Each row below holds a small network's activations on one input, seen along a few directions.
Each table varies a few parts of the input and shows all the possible inputs, shuffled.
A made-up example of a description, with smaller parts first: one of 8 places around a ring, together with either a single point or one of 11 places around a ring or (one of 2 separate values, together with one of 6 places along a line).
Shared parts are said once, and a part with two or three values counts as separate values.

Other details of the inputs vary at random and push rows far along two fixed directions, the same in every table; ignore that.

Rows:
x1: 45 25 31 42 38 -1 28 136 40 -82 -24 -51 -73
x2: 115 -4 39 -67 45 68 -9 90 47 -39 -62 8 -110
x3: 49 45 -7 54 48 -24 -5 117 8 -87 -8 -45 -88
x4: -162 3 -2 -28 -137 6 -16 -149 -176 170 111 117 167
x5: 90 10 55 10 50 40 20 100 42 -83 -39 -18 -78
x6: -158 -26 -19 61 -131 54 128 -109 -129 153 33 114 204
x7: -178 -23 -81 6 -157 51 42 -162 -136 138 114 112 148
x8: 36 53 47 -50 39 -47 -113 96 -11 -63 59 -41 -105
x9: 94 -33 5 -62 8 76 -12 60 117 -58 2 55 -144
x10: 68 -28 20 12 16 44 23 70 107 -100 27 30 -115
x11: 121 -10 27 -62 31 70 -2 74 82 -35 -22 27 -123
x12: 57 32 -20 56 33 -28 6 101 40 -84 32 -30 -103
x13: 21 10 15 -42 -14 -45 -112 61 51 -79 118 -3 -151
x14: -55 -103 -166 -147 192 -575 -98 -705 527 16 -368 -401 211
x15: 96 0 42 13 38 38 29 83 77 -78 0 -1 -92
x16: 136 -14 48 -55 75 70 -28 109 14 -23 -86 -21 -80
x17: -175 -38 -80 68 -147 28 89 -139 -124 119 72 143 166
x18: -164 20 -45 4 -109 56 42 -128 -206 160 56 75 186
x19: 111 4 65 23 79 46 -2 119 12 -67 -64 -46 -47
x20: 68 44 4 68 82 -16 -27 135 -19 -70 -34 -73 -56
x21: -184 -57 -42 58 -153 56 123 -122 -97 129 60 142 180
x22: -148 18 -33 20 -72 68 22 -105 -240 178 35 51 214
x23: 53 50 55 -39 79 -41 -132 115 -39 -48 37 -67 -71
x24: 65 23 41 57 68 7 4 153 12 -65 -50 -79 -41
Description of these inputs: one of 4 places along a line, together with one of 6 places along a line.
Q: Changing only the place on the line of 4 turns x2 into x16. The same change can be made to x5. Which row results?
A: x19
Q: Which other rows does x20 become when the place on the line of 4 takes its other values? List them by row number.
A: x3, x12, x17
Q: Which other rows does x9 become when the place on the line of 6 takes its other values? List them by row number.
A: x7, x10, x13, x17, x21

Rows:
x25: -357 -108 -71 -100 -198 -50 153 -601 -230 480 -243 141 624
x26: 313 -7 89 -1 115 52 -42 348 255 -305 1 20 -412
x27: 126 -59 28 27 188 -229 -34 -144 243 -88 -245 -168 77
x28: -325 -84 -70 101 -258 182 165 -199 -403 359 -55 317 450
x29: -334 -191 -35 -109 -243 2 138 -665 -99 473 -149 234 588
x30: -294 182 18 167 -394 398 -12 500 -740 98 749 354 -106
x31: -63 88 13 184 -278 697 261 517 -620 117 403 434 -26
x32: 119 236 54 90 -30 114 -252 713 -273 -287 587 86 -571
x33: -25 92 -78 -179 171 -476 -372 -214 297 -177 55 -368 -164
x34: -175 -94 -149 21 -86 -19 126 -475 -61 251 -182 86 357
x35: 253 -5 90 16 117 96 15 375 301 -303 39 -48 -400
x36: 197 -19 -36 -57 269 -313 -10 1 474 -246 -307 -342 -171
x37: 349 69 44 -65 198 131 -77 339 146 -211 -22 -133 -407
x38: 37 -63 6 10 163 -350 35 -366 390 -19 -335 -304 199
x39: 179 -38 96 -106 263 -237 -91 -129 321 -142 -296 -307 -38
Q: Changing only one part turns x34 into x31. The same change can be made to x28. Which row results?
A: x36
Q: What do these inputs look like to the network?
A: one of 3 separate values, together with either a single point or one of 4 places along a line
Q: A walk changes only the place on the line of 4. It starts at x39 and steps to x25. List the rest of the walk in order.
A: x37, x29

Rows:
x40: -49 -27 -7 -1 -65 -53 8 -101 77 23 27 32 19
x41: 232 70 69 83 150 58 3 408 82 -249 29 -73 -320
x42: -77 5 -12 22 -39 -105 -23 -74 6 2 34 -24 52
x43: -30 3 -36 -81 -15 -57 -49 -102 -6 52 34 -14 25
x44: -43 24 -31 -60 -5 -76 -68 -88 -44 42 20 -44 41
x45: 201 96 42 -30 110 45 -122 359 87 -237 135 -65 -380
x46: -67 34 -32 -31 -2 -71 -62 -90 -27 23 15 -31 42
x47: -13 -39 18 -1 8 15 57 -59 41 21 -85 -4 92
x48: 259 46 63 -70 99 107 -75 358 101 -211 77 -40 -383
x49: 15 -18 40 -28 53 -13 -24 -66 -36 69 -92 -19 86
x50: -37 5 -58 65 19 -36 40 -48 -10 31 -45 -71 85
x51: -65 -17 -39 -31 -26 -78 -40 -82 22 28 29 13 29
x52: -63 -13 -94 21 -30 -55 12 -96 35 13 49 -19 24
x53: 2 -25 -3 -44 -5 25 27 -102 32 38 -82 25 35
x54: -19 -16 -53 61 26 -15 71 -53 0 34 -80 -43 74
x55: -60 -30 -10 -27 -41 -31 0 -105 66 25 30 16 18
x56: -3 6 33 -24 46 -35 -56 -60 -45 64 -56 -45 98
x57: -213 88 131 222 -407 674 256 488 -843 288 438 583 154
x58: -50 2 15 21 25 -44 15 -43 -10 33 -44 -61 97
x59: -9 11 4 -9 43 -9 15 -61 -23 57 -101 -27 75
x60: -29 -58 -20 -43 -30 -15 12 -86 59 32 -36 48 27
x61: -30 -46 -34 8 -31 -18 72 -100 81 1 -14 52 32
x62: 34 -18 2 -56 16 23 18 -71 0 60 -103 -12 80
x63: 279 47 78 -50 111 121 -57 362 85 -211 31 -48 -369
x64: -3 -29 -14 44 5 -3 91 -63 49 3 -83 20 90
x65: -3 24 -2 -34 33 -36 -24 -54 -50 72 -61 -67 87
x66: -49 -19 -42 19 -44 -47 33 -110 75 9 31 39 16
x67: 6 -56 18 -83 -7 7 -29 -113 35 50 -26 41 33
x68: -2 -37 21 25 -15 -8 65 -54 51 18 -87 13 93
x69: -59 5 -14 14 3 -82 -40 -52 -40 24 -36 -42 69
x70: -65 -14 -17 2 -48 -85 -5 -86 45 12 48 8 37
x71: -21 -20 3 11 30 -36 20 -40 -12 51 -101 -12 79
x72: -43 5 3 -51 8 -76 -101 -94 -39 35 25 -22 53
x73: -14 -10 -25 -83 -33 -24 -36 -117 25 63 13 9 6
x74: 198 90 11 86 122 35 -68 394 50 -262 89 -139 -341
x75: -47 37 -13 -6 17 -56 -45 -73 -51 30 -36 -56 66
x76: 34 -37 37 -46 29 24 -14 -77 4 53 -98 9 91
x77: -38 4 19 47 1 -66 24 -39 -1 31 -45 -46 98
x78: -32 -21 21 17 32 -22 47 -48 0 37 -79 -33 86
x79: 26 -55 33 -62 4 22 -11 -107 18 50 -72 33 46
x80: 251 44 79 15 127 100 -49 412 101 -232 0 -44 -319
x81: -65 -7 -52 22 -28 -79 21 -96 42 -2 52 14 33
x82: -40 -57 -2 -38 -29 -1 39 -95 72 18 -15 28 34
x83: 245 29 96 31 81 91 -12 382 139 -254 47 -24 -358
x84: -30 -15 -2 -71 -2 -56 -81 -108 -1 45 39 8 36
x85: -76 5 -88 41 -20 -74 -6 -83 -4 3 35 -50 39
x86: -76 -17 -21 -25 -24 -64 -13 -91 35 14 50 -8 36
x87: -232 109 83 128 -451 711 172 424 -823 301 535 631 73
x88: -29 -54 1 -11 -52 -23 47 -90 83 16 -17 44 35
x89: -18 -26 -18 -64 -17 11 9 -108 48 38 -37 33 22
x90: 231 109 67 -14 138 32 -131 387 13 -222 71 -134 -338
x91: -9 -49 -61 27 -22 21 82 -94 57 16 -61 12 36
x92: -10 -56 -5 -23 -18 -1 31 -81 43 32 -82 40 40
x93: -70 5 5 21 4 -68 -13 -61 -28 10 -14 -64 76
x94: -78 2 -34 -11 -16 -97 -58 -69 -17 18 15 -18 45
x95: -59 14 -26 66 1 -85 22 -66 -21 -7 -13 -43 73
x96: -1 -33 -56 43 3 22 80 -64 42 19 -87 -12 81
x97: -23 9 23 -25 27 -60 -84 -78 -62 41 -27 -46 77
x98: -78 11 -46 42 -19 -99 3 -83 3 -13 38 -18 48
x99: 241 53 90 -52 102 76 -147 342 104 -213 125 -31 -388
x100: 15 1 5 -38 40 -14 8 -60 -40 76 -97 -40 75
x101: 10 -7 1 -27 19 28 25 -72 17 41 -107 2 80
x102: -10 -45 -19 28 -19 -4 92 -93 64 0 -58 44 45
x103: -28 -50 -76 8 -34 7 63 -100 73 17 -16 19 22
x104: -49 -31 -28 -33 -43 -45 -26 -97 54 40 8 36 11
x105: -39 10 -16 66 21 -61 50 -48 -3 16 -42 -40 94
x106: -58 7 9 47 -20 -91 -4 -57 -18 7 -16 -49 76
x107: -48 -24 -83 19 -47 -22 25 -111 68 25 28 6 6
x108: -27 34 -3 -5 37 -31 -17 -56 -34 53 -66 -54 87
x109: -39 2 -4 15 23 -58 -12 -34 -23 47 -65 -40 90
x110: 167 85 64 17 109 12 -111 384 75 -267 141 -104 -355
x111: -21 -56 13 -18 -16 13 58 -89 56 18 -60 20 47
Q: Changing only one part turns x80 into x62. The same change can be made to x69. Which row results?
A: x90
Q: Changing only one part turns x51 into x43. The same change can be made to x60. Which row results?
A: x48
Q: What do these inputs look like to the network?
A: one of 8 places along a line, together with one of 9 places around a ring
Q: A walk changes only the place on the line of 8. It starts at x99 and steps to x73. List the rest of the walk in order.
A: x87, x104, x55, x40, x66, x107
Q: Which other rows does x100 become when the place on the line of 8 takes its other values? List them by row number.
A: x41, x49, x54, x57, x59, x71, x78
